A small network was shown many inputs. Here are its activations along a few directions, one row for each input.
Each table varies a few parts of the input and shows all the possible inputs, shuffled.
Descriptions start from the smaller parts, as in this example, which fits no table here: one of 3 separate values, together with either a single point or one of 11 places around a ring or (one of 5 places around a ring, together with one of 6 places along a line).
Shared parts are said once, and a part with two or three values counts as separate values.

Other details of the inputs shift rows strongly along three fixed directions, in all tables alike. That doesn't count.

Rows:
r1: [ -6 -23 -33 -28 -10   7  10   3  24  -9   8  10]
r2: [ 13  41  19  28  22  -7 -27   2 -22  16 -17  -3]
r3: [ -1 -33 -20 -24 -12   9  15  -3  26 -23  22   6]
r4: [-37 -16   1 -25 -32  20  14  -7  11  -1   2 -12]
r5: [ -7 -22 -29 -28  -3  12   8   7  27 -12   9   3]
r6: [ 21  -7  -9  -5   0 -16  -5  -3 -14  -6  10  18]
r7: [ -4  -7   5  -9 -16 -12  -1  -1  -5  -9   0   7]
r8: [ 14  -3 -30 -16  -5 -20  -7   4 -19   5  -4  24]
r9: [-27 -11   9  -8 -41   5  18 -11   5  -6   0   2]
r10: [  8  32  20  25  29   2 -20   3 -15  12 -13 -13]
r11: [-28   0   2 -13 -41  10   9 -11   1   8  -2   3]
r12: [-11  -5  -6 -19 -14   2  -3  -1  -6   1   0  -2]
r13: [ -3 -26 -27 -27  -3  15  14   0  22  -6  10   1]
r14: [  5 -30 -22 -22 -13   5  15  -4  22 -19  17  10]
r15: [-44  -4   1 -15 -41  10  16  -2   6   4 -14  -4]
r16: [  1 -30 -20 -17  -6   3  14   0  19 -14  10   5]
r17: [ 16 -22  -1  -3  43  17   2   3  29 -23  24 -15]
r18: [-42  23  15   3 -56   0  19  -1  -5  23 -19  -5]
r19: [-17  13  41  25  11   6  -1   1  -4   2 -14 -22]
r20: [ 25  -2 -11  -7   3 -25 -16   3 -15  -9   5  20]
r21: [-14  12  33  22   6  12   2  -8   9  -5  -2 -19]
r22: [-14  13  34  31   4   7   7  -8  -4   9 -14 -19]
r23: [  9  35  34  44  14 -16  -5   7 -27  21 -13 -12]
r24: [ 12  37  24  32  14  -4 -15  -9 -33  26 -14  -1]
r25: [ -5 -37 -14 -26 -11   9  18  -3  19 -19  20   2]
r26: [ -7 -24 -33 -29  -9   7  11   3  22  -8   7   8]
r27: [ 17  -5 -13  -3   2 -27 -12   8 -22  -3  -4  22]
r28: [  8  -2  13  13  32   8  -5   8  14 -12   3 -14]
r29: [ 22   6 -21 -15  -6 -21 -21  -1 -29   6   2  24]
r30: [ 30   2   1  19  50  -8 -15  11  -2  -7   4  -1]
r31: [ -2 -24 -27 -26  -2  11  12   0  16  -4   8   2]
r32: [ 23   3 -25 -12 -10 -13 -11  -5 -12   7   4  28]
r33: [  9 -17  -7 -13  46  28  -3   6  30 -14  21 -25]
r34: [ 22   2 -20   3  -9 -32 -12   3 -19  -1  -6  30]
r35: [ 17 -10 -13  -1  43  25   2   2  36  -6  15 -12]
r36: [  9   2 -23 -14  -6 -17 -10   6 -22   4  -7  19]
r37: [ 17  26  30  33  27  -8 -17  -4 -15   3  -4  -6]
r38: [ 23  10 -21 -13  -6 -22 -22  -2 -27   7   2  25]
r39: [ 22  -4  -7  -9   2 -27 -15   4 -23  -6   2  19]
r40: [  5   1   6   7  25  23   2  -5  15   4   8 -14]
r41: [  7  -2  17  10  25   6  -2  -2   6  -9   8 -12]
r42: [ -9   1  -6 -16 -17   0  -7  -2  -2   2  -1   2]
r43: [-32   8  26   4 -42  -6   5  -8  -7   0 -14  -2]
r44: [ 23   9 -21  -8 -12 -17 -13  -5 -22  12   0  29]
r45: [ 29   4 -10   1  50   5 -19  11   1  -5   7  -7]
r46: [  6  33  15  25  16  -2  -2   8 -11  21  -7 -13]
r47: [-10   8   9  11 -32 -18   3  -8 -22  10 -17  12]
r48: [ 19  -9 -21  -5  -5 -28  -7   4 -18  -3  -3  27]
r49: [-15  -5  13   1  14  34  10  -6  22   0  10 -25]
r50: [-37  10  15  -7 -41   9   3  -9   0   8 -13  -7]
r51: [ 26   0 -10   0  -1 -22 -10  -3 -20  -4   7  23]
r52: [-13   1  13   1  17  29   1  -5  24  -2   9 -25]
r53: [-16  -9  16  14  22  22  10   5  33 -14   2 -24]
r54: [ 12  35  31  45  17 -11  -5   8 -16  17  -9 -13]
r55: [-26 -17  10 -16 -30   0  12  -4   6 -10  -1  -3]
r56: [-40  -5   0 -14 -31  15  15  -1  14   1 -10  -7]
r57: [  0 -12  -4  -5 -18  -2  10  -8   3  -6   4   8]
r58: [-15  -9  18  19  21  22  13   0  30  -9   0 -25]
r59: [ 24  -3 -17   1  -2 -21  -7  -1 -11  -2   0  21]
r60: [ 10  -7  11  11  23   9   6  -5   7  -6   8 -10]
r61: [ 16 -10 -17  -3   0 -24  -5   5 -15  -3  -2  21]
r62: [ -8 -11  -6  -2 -16 -10   6   0   0  -4  -6   9]
r63: [ 34   3   0  11  43 -12 -19  11  -6 -10   5   3]
r64: [ 13 -27  -5  -5  49  24   3  13  44 -29  22 -21]
r65: [-32   5  29   3 -38  -5   9 -11 -14   3 -13  -3]
r66: [ 16 -20 -14 -10  39  28   5   1  28  -8  22 -13]
r67: [ 28   2 -12   1 -10 -28  -9  -5 -27   2   0  29]
r68: [ 13 -17 -13  -4  47  31   7   3  39  -8  18 -19]
r69: [-31  -2  10   0 -49  -6  23   4  -1   7  -8  -4]
r70: [ 12  28  23  40  14 -10 -10  -6 -15  11 -14  -1]
r71: [ 22  -6 -15 -11  -2 -29 -15   8 -21  -7  -2  25]
r72: [ 4  7  1 10 28  8 -2  2  5  5 -3 -9]
r73: [-17   6  14  10  22  23   4   3  14   2  -5 -24]
r74: [ 15  -4 -16  -4  -5 -27 -11   7 -18  -5  -4  25]
r75: [ 10  -6  14  15  27  13   6  -5  12  -7  10 -14]
r76: [ 21   3 -24 -19  -4 -20 -21   2 -21   2   3  21]
r77: [-41  11  22   0 -47  10  10 -14 -15  18 -14  -6]
r78: [  4   2   2   9  29  22   3  -2  22   3   3 -15]
r79: [-32  16  24  17 -48  -7  18   1  -6  13 -16  -7]
r80: [ 22  -2 -16  -2  -6 -27   0  13 -16   3   5  15]
r81: [  2   9   6  11  29  17  10  12  15   7   7 -26]
r82: [ -5 -29 -19 -19  -4   1   9   8  20 -19   8   6]
r83: [-26  29  36  29   6  19  15   4   1  22 -12 -36]
r84: [ 17   1 -24 -18  -5 -11 -16  -2  -8   0   8  20]
r85: [-34  -4   2 -15 -43  17  14 -12  12   5   0  -1]
r86: [-33   6   3  -8 -39   9  23   4  10  12  -6 -10]
r87: [ 14   2 -22 -19  -4 -16 -15   7 -23   1  -4  17]
r88: [-26  24  28  26   3  15   5  -5   1  16 -19 -20]
r89: [ 13  40  19  27  22  -8 -26   2 -25  16 -17  -3]
r90: [-16  16   9   1 -32  -2  -2 -12 -19  17  -9   8]
Each input here is: one of 2 separate values, together with one of 5 places along a line, together with either a single point or one of 8 places around a ring.
Question: Changing only the place on the line of 5 turns r53 into r82. The same change can be made to r35. Which row results?
Answer: r78
Question: Changing only the place on the line of 5 turns r67 into r14. The same change can be made to r38. Which row results?
Answer: r84
Question: Changing only the place on the line of 5 turns r36 into r56. The same change can be made to r23. Which row results?
Answer: r54
Question: Which other rows does r8 become when the place on the line of 5 takes its other values? List them by row number.
Answer: r1, r26, r72, r88
Question: Which other rows does r85 become when the place on the line of 5 takes its other values? List them by row number.
Answer: r11, r49, r77, r90
Question: Which other rows agree with r16 in the place on the line of 5 and the choice among 2 separate values? List them by row number.
Answer: r7, r17, r51, r62, r63, r67, r69, r74
Question: Which other rows does r57 become when the place on the ring of 8 takes its other values? List them by row number.
Answer: r9, r20, r28, r37, r58, r59, r82
Question: Which other rows does r75 become when the choice among 2 separate values takes its other values? List them by row number.
Answer: r66

Rows:
r91: [-19  -6  -9 -17 -19   6  12   5  11   2  -3  -5]
r92: [-25 -13  -4 -15  -5  21  15   4  25  -4  -1 -15]
r93: [ -6  14  12  14 -28 -21  -1  -5 -27  13 -17  15]
r94: [-20   2  17   4  -1  28  11  -9  16   3   2 -19]
r95: [-17  10  10   3 -13  10   8   1   2  13  -6 -12]
r96: [  3   3   8  13  17  -1   2   9   4  -4   0 -10]
r97: [-9  4 16 15 -3 -1  5 -2 -2  2 -9 -5]
r98: [ 12  15  -1  10  17  -2 -11   0 -11  10  -6   1]
r99: [ -7  24   6   6 -21 -11  -3   2 -21  19 -14   3]
r100: [ 22  -5 -20  -7  23   3  -5   6   6   1  12   1]
r101: [-12 -29 -24 -37 -14  14   8  -4  20 -14  15   2]
r102: [  8   8  -4  -4  -1  -4 -11  -5 -14   5   0  11]
r103: [  0 -21 -24 -30 -46 -23   4  -5 -13 -10   2  30]
r104: [ 28 -12 -10   6  38   1  -1   9  12  -9  17  -3]
r105: [ 7 -2 -8  5 -4 -9  3  1  4 -1  2 12]
r106: [-10  22   2   9 -28  -5  -1  -6 -12  18 -16   7]
r107: [ -2   2  12   3  27  20  -8  -3  12  -4   6 -16]
r108: [ 25  -3 -16   0  11 -21 -10   8 -12  -6   0  18]
r109: [-22   7  16  -1  -7  11  -7  -7  -2   2  -6  -9]
r110: [ 30   1 -16  -5  29   0 -13  -1  -3  -2  14   7]
r111: [ -3 -25 -19 -17  -3  -1  11   9  16 -17   6   3]
r112: [  0   4   4   7  27  16  -1   4  13   2  -1 -15]
r113: [-15  -3  25  13   4  18  14  -9  17  -4   2 -20]
r114: [-15   2  18  15  -2   8  13   2   9   2   0 -17]
r115: [-14   4  21   6 -18  -5  -2  -7  -9  -2 -10  -2]
r116: [ 31  -9  -8  -1  27 -10 -13   1  -3 -13  12   8]
r117: [ 18  19   4  17   4 -25 -10   8 -24   7  -5  11]
r118: [  1  -6  15   5  14   5  -7  -1   6 -13   2 -11]
r119: [ 13  19  -1  12   6  -9 -12  -2 -20  16  -8   7]
r120: [  0 -27 -21 -29 -32 -12  10  -4   1 -13   8  21]
Question: Changing only one part turns r106 into r105. The same change can be made to r110. Which row results?
Answer: r120
Question: What is each input in this table made of?
Answer: one of 2 separate values, together with either a single point or one of 6 places along a line or one of 8 places around a ring
Question: Which other rows does r95 become when the choice among 2 separate values takes its other values? List them by row number.
Answer: r114
